Each row below holds a small network's activations on one record, seen along a few directions.
After each row come some of the record's fields: Mos, Rumo, Sela, Bem.
A field that a record lacks is written missing.
Other fields move the rows too, some of them a lot.
In the rows, zero is written as 128.
[132 152 129 166 107 132 129 119 136  99 128 138 135 123 147 134 134 134
 157 156 130 102 139 143 130 123  89 139 109 135 142 104] : Mos is u3, Rumo is p3, Sela is g4, Bem is f1
[158 108 106  65 145 132 128 162 139 156 119 136 136 123 123 115 130 114
 106 119 120 119 129 108  93 154 144 134 136 102 132 153] : Mos is u2, Rumo is missing, Sela is g6, Bem is f5
[133 125 123  88 157 143 126 139 139 168 134 110 125 126 121 105 136 112
  97 122 114 140 116 117  93 148 183 139 178 143 121 161] : Mos is u2, Rumo is missing, Sela is g1, Bem is f5
[115 124 132 125 133 137 150 127 133 119 137 137 141 137 134 110 106 133
 139 113 128 153 131 131 132 120 128 109 132 143 133 150] : Mos is u3, Rumo is p2, Sela is g2, Bem is f1
[129 117 136 163 118 116 117 110 119 153 116 132 139 120 103 143 149 141
 164 147 130 120 129 151 161 112 100 133 113 151 129 109] : Mos is u3, Rumo is p3, Sela is g1, Bem is f1
[129 152 130 162 107 108  99 118 125 129 123 120 121 124 127 147 167 152
 183 139 132 149 132 149 161 122  87 143 110 153 145 117] : Mos is u3, Rumo is p1, Sela is g1, Bem is f1
[132 134 140 165  95 112 121 119 129 135 108 132 131 140 109 162  93 131
 153 138 148 130 168 148 116 105 106 127  96 142 114 112] : Mos is u2, Rumo is missing, Sela is g2, Bem is f5
[113 140 132 153 133 127 130 107 116 118 117 133 158 118 132 123 123 127
 137 125 130 123 150 134 139 110 136 139 120 130 141 144] : Mos is u3, Rumo is p2, Sela is g6, Bem is f1
[107 152 141 185 109 122 139  84 128 120 144 133 150 148 110 110 123 146
 174 135 175 138 143 156 197 107  96 118  99 148  99 152] : Mos is u1, Rumo is missing, Sela is g3, Bem is f2
[134 125 129 128 120 128 105 133 139 170 112 125 120 123 119 130 139 124
 139 120 138 135 129 127  98 147 123 140 125 132 129 122] : Mos is u2, Rumo is missing, Sela is g1, Bem is f5
[118 154 138 207  94 110 126  96 131  93 127 135 161 119 139 130 127 151
 183 156 148  96 160 167 172  99  99 143  73 148 119 111] : Mos is u3, Rumo is p3, Sela is g6, Bem is f1
[141 103 118 106 121 122 122 148 127 141 129 129 114 117 124 122 113 116
 124 111 134 142 128 121  98 145 122 134 130 113 112 127] : Mos is u2, Rumo is missing, Sela is g5, Bem is f5
[118 116 124 142 113 130 109 104 130 110 122 152 131 102 122 108 130 152
 150 131 131 149 143 116 162 114  96 120 112 121 117 124] : Mos is u3, Rumo is p2, Sela is g4, Bem is f1
[135 124 134  96 143 114 138 132 129 148 124 123 111 119 147 129 141 128
 121 122 119 127 100 138 105 159 126 153 137 111 142 109] : Mos is u2, Rumo is missing, Sela is g1, Bem is f5
[149  92 116  84 136 125 148 162 110 152 122 142 130 123 113 134 122 120
 115 128 132 129 140 110 122 133 123 119 152  88  89 146] : Mos is u2, Rumo is missing, Sela is g3, Bem is f3
[152 133 124  97 136 128 107 132 122 167 123 113 126 130 120 156 147 118
 123 124 129 118 139 122  92 126 148 129 144 145 134 121] : Mos is u2, Rumo is missing, Sela is g1, Bem is f5
[126 146 136 169 101 107 143 128 115 112 120 108 111 168 117 153 134 129
 139 121 133 118 145 148 153 109 131 111 130 135 109 120] : Mos is u1, Rumo is missing, Sela is g3, Bem is f2
[115 139 147 118 140 140 145 129 124 127 137 120 119 134 139 123  92 146
 111 109 132 123 111 122 109 121 142 111 125 142 139 128] : Mos is u1, Rumo is missing, Sela is g2, Bem is f1
[130 138 139 131 108 111 143 124 128 126 121 128 113 138 129 131 105 137
 152 119 130 145 122 142 142 124 117 127 116 143 144 122] : Mos is u1, Rumo is missing, Sela is g2, Bem is f1
[111 123 132  90 170 141 138 124 143 117 136 123 132 119 135 120 149 111
  62 123  98 117  96  94  99 131 176 116 174 122 146 152] : Mos is u3, Rumo is p2, Sela is g4, Bem is f1
[137 123 149 108 143 133 134 149 135 127 127 120 124 133 131 129 119 137
 107 119 126 150 129 116 101 115 137 118 132 144 121 156] : Mos is u2, Rumo is missing, Sela is g2, Bem is f5
[145 102 128  64 151 147 139 186 145 177 123 133 105 137 135 131 121 108
  91 110 111 147  99  95  46 179 165 116 158 101 151 142] : Mos is u2, Rumo is missing, Sela is g2, Bem is f5
[145 106 109 105 131 139 124 144 124 134 116 139 121 106 138 116 134 113
 160 124 125 135 120 131 117 153 123 135 167 126 153 102] : Mos is u3, Rumo is p3, Sela is g4, Bem is f1
[ 99 149 137 144 102 119 114 107 113 124 125 112 102 120 120 122 131 154
 136 125 144 128 138 124 167 129 115 118 132 161 120 113] : Mos is u1, Rumo is missing, Sela is g1, Bem is f1
[107 127 132 159 133 114 123 109 112 123 117 120 126 128 147 123 105 130
 142 124 138 131 130 135 141 112 117 136 124 128 136 110] : Mos is u1, Rumo is missing, Sela is g5, Bem is f1
[119 120 129 173 111 118 125 115 141 104 115 124 142 148 126 125 144 141
 147 150 143 116 130 184 157 123 119 118 101 143 120 123] : Mos is u3, Rumo is p3, Sela is g3, Bem is f2
[127 125 143 107 140 126 148 123 137 150 146 119 113 119 130 109 142 125
 104 117 104 134  96 133 119 168 150 127 154 137 155 138] : Mos is u1, Rumo is missing, Sela is g1, Bem is f1
[106 106 146 141 130 118 132 112 124 135 100 130 119 107 134 113 144 141
 151 138 113 144 144 145 145 101 120 145 125 146 158 138] : Mos is u3, Rumo is p2, Sela is g1, Bem is f1
[129  89 114  59 160 147 130 180 158 158 144 151 102 135 124 130 128 110
  49 125  86 133  87  82  64 159 183 125 163  96 131 149] : Mos is u2, Rumo is missing, Sela is g4, Bem is f5
[138 142 128 136 110 120 146 143 125 108 128 117 110 163 121 145 136 129
 146 119 132 136 129 136 149 119 138 114 132 129 116 126] : Mos is u1, Rumo is missing, Sela is g3, Bem is f2
[120 134 145 138 133 124 128 116 135 140 134 115 118 118 129 118 127 136
 144 133 139 137 118 139 141 139 113 131 131 146 151 134] : Mos is u1, Rumo is missing, Sela is g5, Bem is f1
[130 126 125 138 108 117 151 149 112 124 132 122  98 172 115 140 135 128
 148 120 139 123 130 140 148 125 137 113 116 116 112 120] : Mos is u1, Rumo is missing, Sela is g3, Bem is f2
[109 146 134 110 136 131 144 144 124 122 144 139 127 144 143 144 115 113
 116  99 129 134 116 111 106 130 153 107 135 132 145 131] : Mos is u1, Rumo is missing, Sela is g2, Bem is f1
[125 127 110 130 120 131 153 104 125 146 125 136 140 141 119 136 104 144
 139 128 150 148 181 154 126 120  93 142 121 123  88 140] : Mos is u2, Rumo is missing, Sela is g3, Bem is f3
[117 132 142 160 123 103 124  92 115 100 103 125 138 133 110 115 110 120
 125 135 142 107 131 152 169 124  89 118 108 146  95 118] : Mos is u1, Rumo is missing, Sela is g3, Bem is f2
[153 132 109 109 128 139 129 138 135 141 126 128 135 116 120  97 119 116
 130 128 140 122 148 129 105 135 151 127 127 135 109 155] : Mos is u2, Rumo is missing, Sela is g6, Bem is f5
[135 118 116 109 145 129 134 145 124 133 124 131 116 117 122 119 137 114
 106 122 111 119  85  97 119 145 141 144 151 103 137 113] : Mos is u1, Rumo is missing, Sela is g4, Bem is f1
[138 117 138 150 117 116 142 131 127 127 130 128 101 157 110 133 147 142
 136 124 128 127 140 159 156 127 130 102 119 125 115 132] : Mos is u1, Rumo is missing, Sela is g3, Bem is f2
[105 146 137 207  85  95 144 114 110 116 121 112 119 164 108 137 151 140
 176 144 137 124 150 165 174 103 105 140 114 138 114 109] : Mos is u1, Rumo is missing, Sela is g3, Bem is f2
[133 132 129 137 112 132 136 131 129 110 117 135 128 143 137 140  97 126
 148 129 128 117 146 143 130  99 111 126 113 157 124 117] : Mos is u3, Rumo is p3, Sela is g2, Bem is f1

Which values does each new row have?
[102 114 131  98 165 148 134 149 141 127 140 131 119 118 135  96 157 124
  95 116 102 133 115 104 101 144 161 103 171 131 141 163] : Mos is u3, Rumo is p2, Sela is g4, Bem is f1
[113 154 144 165 111 114 135 102 116 106 123 122 135 122 129 114 125 141
 151 125 141 103 148 134 163 121 122 138 108 136 121 123] : Mos is u1, Rumo is missing, Sela is g6, Bem is f1
[154 135 139 132 114 133 131 144 131 157 135 128 129 151 130 153 121 135
 144 144 137 133 135 143  97 120 132 128 106 135 140 122] : Mos is u2, Rumo is missing, Sela is g2, Bem is f5
[136 137 119 167  81 113 144 117 100 114 132 123 119 162 117 140 123 136
 171 126 156 107 164 154 192 121 108 119  98 126  92 114] : Mos is u1, Rumo is missing, Sela is g3, Bem is f2
[114 145 132 115 131 118 118 130 125 129 148 125 134 121 147 130 117 122
 113 112 130 124 100 120 122 147 143 115 145 125 154 117] : Mos is u1, Rumo is missing, Sela is g5, Bem is f1
[129 122 131 125 128 116 127 151 127 152 115 125 121 126 154 151 120 111
 128 137 130 118 136 128  81 128 137 146 125  98 138 128] : Mos is u2, Rumo is missing, Sela is g5, Bem is f5
[108 137 125 199  93 119 131  82 118  96 110 139 140 151 132 133 122 161
 188 124 163 143 169 179 200  78  85 126  73 139 107 125] : Mos is u3, Rumo is p2, Sela is g3, Bem is f2
[ 94 165 137 209  84  81 130  80 108 100 124 116 113 143 137 149 150 171
 193 137 151 121 177 183 192  72  91 136  96 175 124 100] : Mos is u1, Rumo is missing, Sela is g1, Bem is f1
[153 104 124  54 158 135 132 175 159 159 147 101 114 129 135 118 154 105
  94 134  88 130  85 122  78 172 167 130 175 124 153 132] : Mos is u2, Rumo is missing, Sela is g1, Bem is f5
[144 144 135  95 143 140 118 139 135 147 140 128 134 121 137 121 105 135
 103 113 132 153 113 103 101 127 134 120 132 140 123 141] : Mos is u2, Rumo is missing, Sela is g2, Bem is f5
[152 113 125  70 155 148 143 161 152 162 134 131 129 136 139 125 111 112
 110 103 119 143 127 104  62 137 151 105 148 117 120 156] : Mos is u2, Rumo is missing, Sela is g2, Bem is f5
[118 149 132 154 105 111 140 106 117 107 117 135 123 141 125 136  88 145
 141 124 131 122 155 144 154 110 103 128 104 156 118 112] : Mos is u1, Rumo is missing, Sela is g2, Bem is f1
[121 111 127 167 111 114 119 122 134 114 122 136 129 122 145 130 129 137
 154 148 135 110 123 164 154 108 114 127  97 138 149 107] : Mos is u3, Rumo is p3, Sela is g5, Bem is f1
[143 115 105  72 142 134 119 167 134 142 154 152 117 135 114 113 132 117
  81 108 105 127  73 100 121 169 171 123 145 112 153 125] : Mos is u1, Rumo is missing, Sela is g4, Bem is f1
[134 137 140 169 103 118 144 116 129 100 122 126 106 157 124 142 131 143
 182 125 150 138 151 158 177 102 120 110 106 122 104 124] : Mos is u1, Rumo is missing, Sela is g3, Bem is f2
[143 130 136 114 120 127 121 122 133 132 138 148 120 108 123 122 130 137
 131 116 128 137 118 119 128 159 116 106 127 118 138 117] : Mos is u1, Rumo is missing, Sela is g4, Bem is f1
[101 137 136 162 113 109 134  89 129 109 120 140 153 128 137 118 104 134
 156 121 137 150 150 146 154  87 105 121 107 139 126 133] : Mos is u3, Rumo is p2, Sela is g2, Bem is f1
[117 137 138 182 100 119 127 119 128  99 119 122 148 129 135 132 130 129
 161 141 133  94 146 146 140 105 125 143 105 141 132 107] : Mos is u3, Rumo is p3, Sela is g6, Bem is f1
[110 134 142 159 133 111 132 100 115 117 117 132 147 112 128 124 120 134
 142 118 134 116 144 132 141 117 129 138 112 117 136 121] : Mos is u1, Rumo is missing, Sela is g6, Bem is f1
